Each row below holds a small network's activations on one input, seen along a few directions.
Each table varies a few parts of the input and shows all the possible inputs, shuffled.
Descriptions start from the smaller parts, as in this example, which fits no table here: one of 6 places along a line, together with either a single point or one of 11 places around a ring or (one of 2 separate values, together with one of 8 places around a ring).
Shared parts are said once, and a part with two or three values counts as separate values.
In the rows, 128 means zero.

Other details of the inputs vary at random and push rows far along three fixed directions, the same in every table; ignore that.

Rows:
x1: [115 155  21 155 147 160 146 119  93  76 142  78 123]
x2: [ 83 100 181  87 162 102  98 149 159 155 173  91  56]
x3: [117 150 110 129 156 112 113 164 128 137 131  65  65]
x4: [ 90 143  26 153 154 175 159  90  87  82 158 116 123]
x5: [134  81 137 101 170 169  81 116 121 158 125 228 158]
x6: [145 142 188 141  77  90 166 148 169 135 148  80 138]
x7: [106 166  58 152 145 132 141  98 111  86 133  89  88]
x8: [161 142 194 149  58  78 205  73 185 107 139 114 167]
x9: [155  97 166  99 138 135  84 131 140 159 100 212 168]
x10: [102 154  49 148 147 154 155 106 104  87 162  91 107]
x11: [142  87 226  82 151 107  57 187 133 201  88 182 110]
x12: [125 106  65 147 126 174 126 145  74 108 128 134 176]
x13: [139 128  79 132 125 148 127 121 107 105  93 149 166]
x14: [149  86  94 118 148 178 108 119 108 123 124 202 198]
x15: [116 156 139 120 139  98 104 173 113 139  98  80  66]
x16: [125 160 142 130 116  88 128 155 124 127  98  71  84]
x17: [118 175 102 135 132 101 131 148 128 115 110  60  74]
x18: [165 109 205 152  46  85 181 126 154 130 117 117 192]
x19: [111 156 101 143 133 124 140 165 129 124 154  51  81]
x20: [165 108 222 137  56  94 198  59 186 129 128 177 207]
x21: [114 150 112 137 139 107 117 162 100 119 108  63  73]
x22: [122 100  77 127 146 188 114  72  97 109 108 230 183]
x23: [137 142 190 136  82  85 182 110 177 130 161  99 129]
x24: [155 123 159 160  54 108 214  36 165  88 120 156 209]
x25: [110 138 117 128 137 135 141 128 130 129 166 119 106]
x26: [118 102  66 126 139 192 131 107  97 109 157 185 186]
x27: [156 129 153 145  67 117 186 107 160 104 149 118 195]
x28: [135  95 210  82 168 129  57 142 150 194 113 219 110]
x29: [116 156 111 146 132 101 132 157 109 119 119  47  75]
x30: [125 120 200 104 157  97  77 200 130 189 124 100  63]
x31: [168 135 192 148  63  75 188 117 179 120 121  87 160]
x32: [133 122 203  96 159  92  75 188 155 189 113 118  64]
x33: [135 144 151 125 135  95 116 142 151 137 125  99  91]
x34: [117 133  24 155 140 174 148 131  85  82 133  95 144]
x35: [164 150 160 146  51  86 183 104 161 108  92 116 186]
x36: [147  70 189  85 164 154  71 161 141 187 134 212 161]
x37: [125  99 162  97 174 142  66 132 132 170 121 204 110]
x38: [131 127  26 149 138 164 137 112  86  78 104 123 161]
x39: [124 164 153 113 141  96  96 157 143 158 124 102  74]
x40: [122 158  52 141 126 144 133 127 100 100 106 108 136]
x41: [135 114 157 100 168 125  72 158 137 165 120 157 103]
x42: [133 164 133 157  92  92 185  84 156  94 140  83 117]
x43: [192 121 228 135  45  66 179  84 198 123 101 154 207]
x44: [107 150  60 148 141 151 140 156 104 107 151  67 102]
x45: [100 149  86 146 150 129 117 179  91 127 146  52  69]
x46: [124  85 126 102 167 177  73 178 108 170 141 178 147]
x47: [129 104 213  89 169 113  67 202 154 206 141 132  76]
x48: [137  94  40 138 143 194 127 121  83  97 111 170 199]
x49: [128 152 173 146  91  91 186  88 167 120 148 103 118]
x50: [117 143  98 137 138 139 136 144 125 118 160  90 112]
x51: [120 160 123 134 127  94 128 155 115 119 103  61  77]
x52: [145  22 156  92 137 168  68 158 101 151 118 188 177]
x53: [ 98 121 113 117 130 114 142 119 143  90 169  52  93]
x54: [101 142  61 147 147 157 148  84 103  95 137 131 119]
x55: [194 108 232 136  48  71 185  86 201 128 113 151 215]
x56: [103 167 143 112 167 108  85 145 135 155 130 111  34]
x57: [106 178 120 127 150 108 109 130 132 131 128  96  48]
x58: [121 140 113 131 131 138 130 149 129 127 161  97 122]
x59: [117  92 128 109 167 167  87 102 114 150 119 221 144]
x60: [170 142 183 145  43  91 183  59 170 112 103 168 207]
x61: [ 95 116 184  89 172 131  84 172 140 198 172 156  66]
x62: [185 134 192 147  42  72 194  74 187 101 100 138 207]
x63: [125 135 141 132 132 103 120 163 114 138 113  80  89]
x64: [103  91 165  85 180 159  74 158 123 195 165 202 108]
x65: [146 112  96 120 127 162 103 114 110 128 100 202 195]
x66: [108 163 165 104 157 105  81 151 140 175 131 125  44]
x67: [114 170 171 126 114  96 130 113 152 153 127 120  78]
x68: [140 110  51 144 134 168 136 113  95  94 110 146 181]
x69: [114 162 122 125 128 105 112 164 108 136 101  81  85]
x70: [138 119 165  95 159 123  70 157 139 171 108 173 113]
x71: [122 134  66 151 129 141 139 143  82  96 116  85 131]
x72: [146  56 200  91 156 146  60 182 115 197 112 207 155]
x73: [132 154 155 149  89  94 192  97 163 105 158  85 124]
x74: [136  89 176  97 144 151  83 103 134 169 103 250 163]
x75: [112 161 134 120 136 100 102 172 112 145 105  77  70]
x76: [104 157  93 134 156 135 122 162 123 128 168  67  74]
x77: [ 99 127  82 135 141 159 151 104 110 116 161 141 130]
x78: [139  95  88 124 140 180 112  79 105 108 102 231 196]
x79: [ 94 139  39 149 150 172 158  90  92  88 157 128 128]
x80: [102 152 183 109 162 103  93 133 150 169 132 129  41]
x81: [146 107  87 132 139 159 126 111 113 109 120 165 179]
x82: [119  68 123 102 160 192 104 113 106 158 146 247 186]
x83: [178 134 171 151  45  77 198  88 173  96  91 117 198]
x84: [131 113  31 144 143 188 138 107  90  83 139 146 184]
x85: [120 120  30 146 146 191 145  85  87  79 138 167 174]
x86: [137 138 176 130 108  79 132 154 135 137 102  81  97]
x87: [101 144  35 146 137 175 152 112  92  88 169 117 138]
x88: [ 99 188 111 140 126 110 137 109 129 125 134  89  63]
x89: [134 135  82 136 128 135 133 125 116 103 102 120 138]
x90: [125 102 147 113 119 114 121 155 147 121 148  56  93]
x91: [141  68 122 121 128 179  99 154  87 145 118 198 205]
x92: [125 142 147 146 115  98 139 166 119 132 132  59  92]
x93: [139 167 160 158  61  89 194  56 164  95 113 120 146]
x94: [119  80  43 119 138 185 122 113 101  71 147 117 170]
x95: [102 167 127 144 130 105 147  99 140 116 135  89  70]
Description of these inputs: one of 5 places along a line, together with either a single point or (one of 2 separate values, together with one of 9 places along a line).
The inputs of x57 and x13 match in every part but the place on the line of 5. If x37 is changed in the same way as x57 into x13, which row does it become?
> x32
The inputs of x14 and x71 match in every part but the place on the line of 5. If x81 is changed in the same way as x14 into x71, which row does it become?
> x63
A walk changes only the place on the line of 5. It starts at x74 and steps to x56. List the rest of the walk in order.
> x9, x17, x16
Which other rows does x10 become when the choice among 2 separate values takes its other values? List them by row number.
> x73
Which other rows does x55 become when the choice among 2 separate values takes its other values? List them by row number.
> x81

Rows:
x96: [105 183  99 137 173 119 104 134 142 129 145  79  43]
x97: [103  82  54 121 167 200 102 132  79 113 145 167 153]
x98: [129 207 176 155  56  85 188 113 162 138 136 113 139]
x99: [126 106  56 109 176 169  75 150  90 122 105 160 145]
x100: [ 99 140  88 155 116 124 169 119 117  90 158  54 105]
x101: [152 116 168 149  65  95 170  99 131 105  95 112 182]
x102: [116 178  74 158 119 114 179  84 135  76 129  77 109]
x103: [153  98 163 104 125 117 105 144 140 144  96 165 160]
x104: [154 118 165 145  68  94 173 100 135 104  92 112 183]
x105: [135  98 176  95 154 138  90 124 144 166 115 213 133]
x106: [ 76 133 113 130 165 129 110 165 111 139 168  64  46]
x107: [117 152  41 163 107 150 179  62  98  59 121 123 151]
x108: [133 139 215 107 135  76  86 187 153 175 120  83  48]
x109: [129 100 171 111 125 126 114 100 126 156 118 195 142]
x110: [139  77 170  96 136 148 107 141 144 155 141 179 158]
x111: [153 142 148 148  88 103 180  69 172  99 115 140 175]
x112: [135 136  30 155 107 152 161 106  89  55  99 104 172]
x113: [128  90 178  96 144 132  96 111 128 171 115 213 140]
x114: [157 147 177 133  83  82 168 117 187 126 158  72 132]
x115: [110 113  63 119 178 193  85 111  83 122 124 197 128]
x116: [148  94 155 105 125 136 124 125 154 142 143 159 172]
x117: [117 169  94 124 168 107  82 179 126 132 132  56  43]
x118: [115  95  41 133 155 204 114 122  80  98 150 155 158]
x119: [ 98 184 106 144 178 130 123 201  98 161 185  70  46]
x120: [117 130 202  95 147  90 109 172 173 172 160  84  61]
x121: [168 151 148 169  57 110 189 133 138 140  97 124 187]
x122: [145  79 185  97 141 134  74 158 120 167  95 187 146]
Describe the family of inputs behind these rows.
> one of 3 separate values, together with either a single point or one of 8 places along a line
The inputs of x107 and x122 match in every part but the choice among 3 separate values. If x102 is changed in the same way as x107 into x122, which row does it become?
> x103
Which other rows does x97 become when the place on the line of 8 takes its other values? List them by row number.
> x100, x106, x110, x114, x116, x118, x120
Which other rows does x117 become when the choice among 3 separate values takes its other values? List them by row number.
> x96, x114
